Each row below holds a small network's activations on one record, seen along a few directions.
Each row is followed by the record's values for the fields Losat, Gup, Libu, Fosi, Nozas, Dulo.
A field that a record lacks is left out.
Other fields move the rows too, some of them a lot.
(in the rows, 500 means zero)
Random noise pushes rows far along 13 fixed directions. That doesn't count. These rows show it; they differ only by the noise:
[600 578 518 707 614 427 540 470 498 418 615 545 529 369 421 654 528 383
 445 334 450 449 714 495 533 398 346 548 573 602 509 487 366 450 504]
[879 553 728 585 629 389 591 560 450 631 578 573 330 272 673 604 634 509
 544 651 436 608 663 516 673 557 393 636 621 558 543 381 412 183 435]
[564 660  89 408 750 603 274 582 463 606 298 295 212 642 436 343 461 234
 398 795 535 221 471 444 625 452 511 436 478 555 580 632 647 397 771]
[517 651 499 475 687 591 415 544 682 312 656 255 636 459 468 623 535 397
 516 537 512 396 467 401 475 405 574 446 580 543 339 497 135 540 504]
[425 497 522 428 376 490 625 503 438 458 751 404 548 304 636 403 528 600
 558 572 379 596 576 447 402 378 645 455 600 495 426 495 478 303 562]
[523 436 550 527 445 535 374 537 513 561 423 242 590 454 633 812 359 742
 416 238 731 616 647 536 306 639 626 347 644 430 525 504 420 361 819]
[528 526 571 522 457 434 425 423 521 394 468 476 472 467 558 578 441 572
 580 285 411 491 586 499 357 469 678 479 474 422 482 503 575 516 581]
[678 625 507 635 570 153 456 560 470 435 362 492  96 376 579 679 684 326
 554 487 454 531 545 553 581 657 671 611 646 486 394 399 471 517 408]
[494 350 396 432 143 479 425 470 514 663 134 407 708 794 498 495 439 624
 415 503 588 644 534 415 439 623 609 241 453 494 463 484 582 588 619]
[646 433 361 503 419 479 677 555 346 774 569 558 408 393 553 365 517 485
 406 693 437 579 638 542 642 448 275 519 500 597 580 502 589 270 555]
[371 577 599 539 392 446 605 677 450 330 638 338 515 395 296 626 543 538
 465 514 577 429 126 552 193 486 849 448 567 524 456 410 383 741 429]
[665 546 910 702 491 476 560 587 299 416 686 617 508 290 517 664 603 618
 574 377 511 557 546 438 572 595 415 475 564 482 696 443 466 331 316]
[505 450 349 389 380 284 662 488 674 518 464 359 447 400 553 509 515 577
 476 589 363 600 472 647 244 371 844 619 524 549 238 358 445 614 590]
[532 478 792 621 341 518 599 494 404 449 603 583 665 494 452 610 521 501
 511 382 515 567 432 442 396 535 548 428 571 535 504 459 358 491 430]
[680 446 688 605 254 495 545 647 381 815 466 345 609 449 511 871 370 655
 329 397 845 683 454 585 260 728 529 303 761 524 558 416 365 386 746]

[171 453 418 617 478 749 441 356 306 298 586 627 688 669 304 365 364 369
 441 269 501 328 519 337 442 383 348 368 424 539 648 730 563 547 587]	Losat: d2 / Gup: n2 / Libu: z2 / Fosi: f3 / Nozas: h1 / Dulo: g1
[558 471 608 552 420 457 643 416 505 492 573 788 356 534 382 508 390 353
 584 165 325 421 281 729 411 452 429 690 221 438 461 515 552 845 320]	Losat: d2 / Gup: n1 / Fosi: f2 / Nozas: h1 / Dulo: g2
[287 518 496 393 550 636 424 422 488 270 737 434 729 379 527 329 439 724
 602 511 379 432 665 311 406 272 542 388 482 425 583 589 611 403 508]	Losat: d1 / Gup: n1 / Fosi: f3 / Nozas: h1 / Dulo: g2
[437 393 291 363 792 858 356 380 594 470 417 445 641 700 466 306 311 550
 434 480 429 263 575 467 457 264 472 518 204 515 628 672 590 427 769]	Losat: d2 / Gup: n2 / Libu: z1 / Fosi: f4 / Nozas: h1 / Dulo: g2
[449 481 610 670 706 724 446 494 293 397 597 587 442 535 466 572 469 328
 446 301 592 381 500 445 610 570 320 507 511 538 670 665 374 330 579]	Losat: d2 / Gup: n1 / Fosi: f4 / Nozas: h1 / Dulo: g2
[436 256 567 519 406 471 472 301 433 520 222 679 297 754 633 574 360 382
 516 129 488 577 412 639 321 686 723 622 403 395 394 589 512 605 657]	Losat: d2 / Gup: n1 / Fosi: f4 / Nozas: h1 / Dulo: g2
[802 767 348 632 632 365 346 488 613 612 373 500 458 600 258 659 474  94
 430 642 538 297 519 427 478 442 373 431 659 626 391 457 353 716 498]	Losat: d2 / Gup: n2 / Libu: z2 / Fosi: f3 / Nozas: h1 / Dulo: g1
[638 335 511 481 603 376 588 587 557 653 352 437 245 424 590 715 459 638
 404 406 610 572 370 828 289 623 736 731 462 455 459 382 465 570 620]	Losat: d2 / Gup: n1 / Fosi: f5 / Nozas: h1 / Dulo: g1
[263 396 324 503 503 551 522 357 466 462 547 555 580 504 471 382 364 534
 429 324 447 443 679 542 365 323 483 536 470 503 560 612 682 431 720]	Gup: n1 / Fosi: f4 / Nozas: h1 / Dulo: g2
[442 513 560 683 238 135 631 540 430 368 462 584 532 295 364 636 623 699
 489 459 464 653 614 488 409 521 544 491 631 558 517 328 615 686 269]	Losat: d1 / Gup: n1 / Fosi: f3 / Nozas: h1 / Dulo: g2
[644 432 442 328 364 480 518 545 535 777 500 446 292 525 666 533 372 493
 555 417 536 594 306 712 437 652 532 509 397 329 369 507 493 628 528]	Losat: d2 / Gup: n2 / Libu: z2 / Fosi: f4 / Nozas: h2 / Dulo: g2
[784 641 634 552 259 491 761 533 449 818 799 623 616 455 392 509 467 143
 473 701 440 541 364 493 464 398 285 431 677 662 324 442 218 497 427]	Losat: d2 / Gup: n1 / Fosi: f2 / Nozas: h2 / Dulo: g1
[720 508 643 393 771 720 425 534 685 628 288 402 550 581 418 591 316 725
 416 644 591 328 334 629 217 386 727 638 367 567 660 414 611 442 812]	Losat: d2 / Gup: n2 / Libu: z1 / Fosi: f2 / Nozas: h1 / Dulo: g2
[718 498 689 606 653 238 584 495 560 442 591 639 467 209 550 609 634 690
 576 472 367 555 745 578 516 414 489 700 514 473 556 329 560 449 281]	Gup: n1 / Fosi: f5 / Nozas: h1 / Dulo: g1
[420 277 627 462 513 412 587 408 516 328 457 564 457 459 716 487 607 662
 589 404 356 674 573 522 468 542 747 664 431 443 389 456 421 438 416]	Losat: d2 / Gup: n1 / Fosi: f4 / Nozas: h1 / Dulo: g2
[468 506  77 588 561 268 399 454 619 434 259 421 483 517 348 532 491 517
 376 372 416 404 817 534 510 351 472 496 385 544 506 485 684 684 566]	Losat: d2 / Gup: n1 / Fosi: f4 / Nozas: h2 / Dulo: g2
[581 482 662 490 482 645 584 534 428 585 681 576 626 450 436 476 423 581
 505 554 513 477 375 496 418 446 409 471 457 515 604 499 477 489 452]	Losat: d2 / Gup: n2 / Libu: z2 / Fosi: f3 / Nozas: h2 / Dulo: g2
[488 413 590 554 811 573 491 466 656 336 316 457 451 504 461 697 440 650
 388 368 570 428 455 665 338 489 660 774 444 599 559 440 410 510 695]	Losat: d1 / Gup: n1 / Fosi: f4 / Nozas: h1 / Dulo: g2
[803 450 581 382 460 445 528 658 614 751 407 400 615 456 546 570 563 765
 473 789 606 643 482 528 605 611 403 445 472 489 541 321 450 502 338]	Losat: d1 / Gup: n1 / Fosi: f4 / Nozas: h1 / Dulo: g2
[534 483 548 467 382 560 613 581 350 624 759 541 480 388 615 442 545 446
 558 614 509 629 470 445 679 582 247 423 566 474 461 555 335 415 321]	Losat: d1 / Gup: n2 / Libu: z1 / Fosi: f1 / Nozas: h1 / Dulo: g1
[393 424 240 490 244 456 613 512 374 770 592 555 380 468 430 498 287 447
 404 335 601 545 411 706 374 542 280 462 482 442 494 595 625 701 576]	Gup: n2 / Libu: z1 / Fosi: f3 / Nozas: h1 / Dulo: g2
[526 396 317 480 426 475 582 534 577 658 494 461 672 458 428 500 439 692
 392 479 523 545 646 594 509 401 310 477 370 529 555 463 583 555 511]	Gup: n2 / Libu: z1 / Fosi: f4 / Nozas: h1 / Dulo: g1
[365 684 369 394 305 536 223 442 421 466 592 320 389 539 700 502 390 311
 664 393 565 551 558 288 582 683 431 182 727 310 343 708 437 481 587]	Losat: d1 / Gup: n1 / Fosi: f3 / Nozas: h1 / Dulo: g2
[387 393 700 593 236 492 607 393 480 464 508 622 755 645 480 578 531 403
 479 342 568 674 474 424 485 620 454 416 623 551 371 482 273 542 421]	Gup: n1 / Fosi: f4 / Nozas: h1 / Dulo: g2
[459 363 324 459 712 475 345 351 512 399 168 668 102 744 654 391 523 272
 578 318 362 433 544 575 741 628 495 719 254 403 432 647 573 595 476]	Losat: d1 / Gup: n1 / Fosi: f2 / Nozas: h1 / Dulo: g1
[422 434 505 636 456 385 338 468 598 269 130 409 815 659 433 629 644 720
 432 414 535 574 819 283 576 524 628 336 496 572 546 413 522 510 483]	Losat: d2 / Gup: n2 / Libu: z2 / Fosi: f2 / Nozas: h2 / Dulo: g1
[329 377 399 394 262 497 704 501 438 584 715 484 593 484 536 378 482 426
 474 564 473 617 394 530 394 447 530 443 569 501 305 529 342 561 465]	Losat: d1 / Gup: n1 / Fosi: f1 / Nozas: h1 / Dulo: g1
[377 514 460 570 767 561 431 566 596 332 517 449 499 470 395 585 541 564
 443 306 619 368 476 613 589 510 412 606 389 471 623 501 522 582 461]	Gup: n2 / Libu: z2 / Fosi: f5 / Nozas: h2 / Dulo: g2
[702 595 737 367 455 680 442 490 487 658 543 494 452 598 525 501 322 417
 595 591 517 416 186 498 286 532 659 444 501 439 488 525 478 487 629]	Losat: d2 / Gup: n1 / Fosi: f4 / Nozas: h1 / Dulo: g2
[298 679 441 529 528 660 209 696 329 380 525 267 604 647 359 485 597 348
 492 579 759 308 360 236 630 630 552 103 624 411 637 644 502 477 477]	Gup: n2 / Libu: z1 / Fosi: f2 / Nozas: h1 / Dulo: g1
[681 608 266 371 705 691 329 603 592 644 429 288 521 574 400 448 382 514
 431 744 539 286 476 449 552 382 389 397 344 529 608 561 533 507 628]	Losat: d2 / Gup: n2 / Libu: z1 / Fosi: f4 / Nozas: h2 / Dulo: g1
[793 590 535 532 431 461 438 550 588 675 517 518 495 405 468 683 371 640
 545 285 538 516 589 614 606 564 132 454 343 399 604 467 576 677 373]	Losat: d2 / Gup: n1 / Fosi: f5 / Nozas: h1 / Dulo: g1

Which values does each new row have?
[590 505 677 485 580 832 510 506 473 569 553 540 653 621 391 473 351 491
 451 490 538 351 339 501 436 412 413 482 369 570 660 565 473 420 642]	Losat: d2 / Gup: n1 / Fosi: f2 / Nozas: h1 / Dulo: g1
[461 653 360 362 621 464 539 544 597 432 672 354 232 393 619 452 586 225
 584 773 435 493 319 503 552 497 588 622 668 535 189 514 198 531 452]	Losat: d1 / Gup: n2 / Libu: z1 / Fosi: f3 / Nozas: h1 / Dulo: g1
[677 608 756 560 633 478 423 419 722 235 406 571 698 584 488 540 693 459
 641 523 312 481 611 312 708 444 512 538 412 567 419 395 306 534 242]	Losat: d2 / Gup: n1 / Fosi: f2 / Nozas: h1 / Dulo: g2
[440 421 550 478 511 517 458 618 362 388 294 493 395 602 510 389 668 600
 531 664 482 490 380 406 651 609 684 475 354 485 627 499 626 463 369]	Losat: d2 / Gup: n2 / Libu: z1 / Fosi: f2 / Nozas: h1 / Dulo: g1
[321 388 420 590 511 435 437 619 332 399 379 348 382 425 580 615 580 706
 404 384 668 592 618 499 567 684 591 440 566 464 642 524 581 354 595]	Losat: d2 / Gup: n2 / Libu: z2 / Fosi: f4 / Nozas: h2 / Dulo: g1
[424 560 606 540 616 627 527 475 394 379 642 504 567 471 518 397 573 374
 498 642 436 434 560 333 507 374 600 485 650 612 528 548 430 188 621]	Losat: d2 / Gup: n1 / Fosi: f2 / Nozas: h1 / Dulo: g2
[646 373 572 397 516 657 712 705 375 761 661 469 472 377 507 439 480 680
 418 760 567 534 256 639 464 501 464 552 396 536 639 454 475 386 485]	Losat: d2 / Gup: n2 / Libu: z1 / Fosi: f4 / Nozas: h1 / Dulo: g2
[251 541 356 587 548 433 542 611 264 336 465 443 144 465 410 436 592 312
 423 511 509 357 296 567 400 512 828 568 568 547 546 561 633 480 634]	Losat: d2 / Gup: n1 / Fosi: f2 / Nozas: h1 / Dulo: g1
[498 440 547 695 221 200 713 410 559 424 447 749 626 397 247 594 454 715
 487 142 309 535 585 690 242 315 528 614 280 523 545 339 775 904 313]	Losat: d2 / Gup: n2 / Libu: z1 / Fosi: f5 / Nozas: h1 / Dulo: g1
[273 405 362 675 318 472 591 462 357 459 389 533 616 628 309 513 475 405
 309 340 555 480 527 495 345 448 583 410 545 632 530 542 550 553 668]	Losat: d2 / Gup: n2 / Libu: z1 / Fosi: f4 / Nozas: h1 / Dulo: g1
[455 469 470 335 362 562 502 764 391 553 678 300 485 396 593 431 588 701
 573 623 583 590 332 472 690 647 443 301 390 334 547 525 469 545 251]	Losat: d2 / Gup: n1 / Fosi: f2 / Nozas: h2 / Dulo: g1
[565 503 573 530 417 411 457 544 267 540 396 604 174 442 575 469 514 571
 590 516 485 527 425 510 527 668 563 509 469 402 660 523 774 460 447]	Losat: d2 / Gup: n2 / Libu: z1 / Fosi: f3 / Nozas: h1 / Dulo: g1
[565 525 720 645 501 449 704 373 384 400 576 887 408 499 401 357 602 257
 575 568 249 454 409 470 522 388 477 711 474 646 497 465 515 501 316]	Losat: d2 / Gup: n2 / Libu: z2 / Fosi: f3 / Nozas: h1 / Dulo: g2
[547 650 318 497 703 424 397 654 564 444 568 335 186 349 532 616 545 431
 544 386 523 398 464 635 663 562 431 565 409 392 477 529 476 623 415]	Losat: d2 / Gup: n2 / Libu: z1 / Fosi: f2 / Nozas: h2 / Dulo: g1
[639 672 519 588 464 378 490 429 539 509 472 620 356 433 363 560 366 441
 554 319 360 353 501 620 291 343 561 584 433 502 535 466 756 660 588]	Losat: d2 / Gup: n2 / Libu: z2 / Fosi: f2 / Nozas: h1 / Dulo: g1
[639 332 671 490 623 727 734 559 381 667 597 720 396 463 458 426 426 579
 443 585 485 472 247 691 517 490 308 753 272 586 690 503 501 448 455]	Losat: d2 / Gup: n2 / Libu: z2 / Fosi: f3 / Nozas: h1 / Dulo: g2
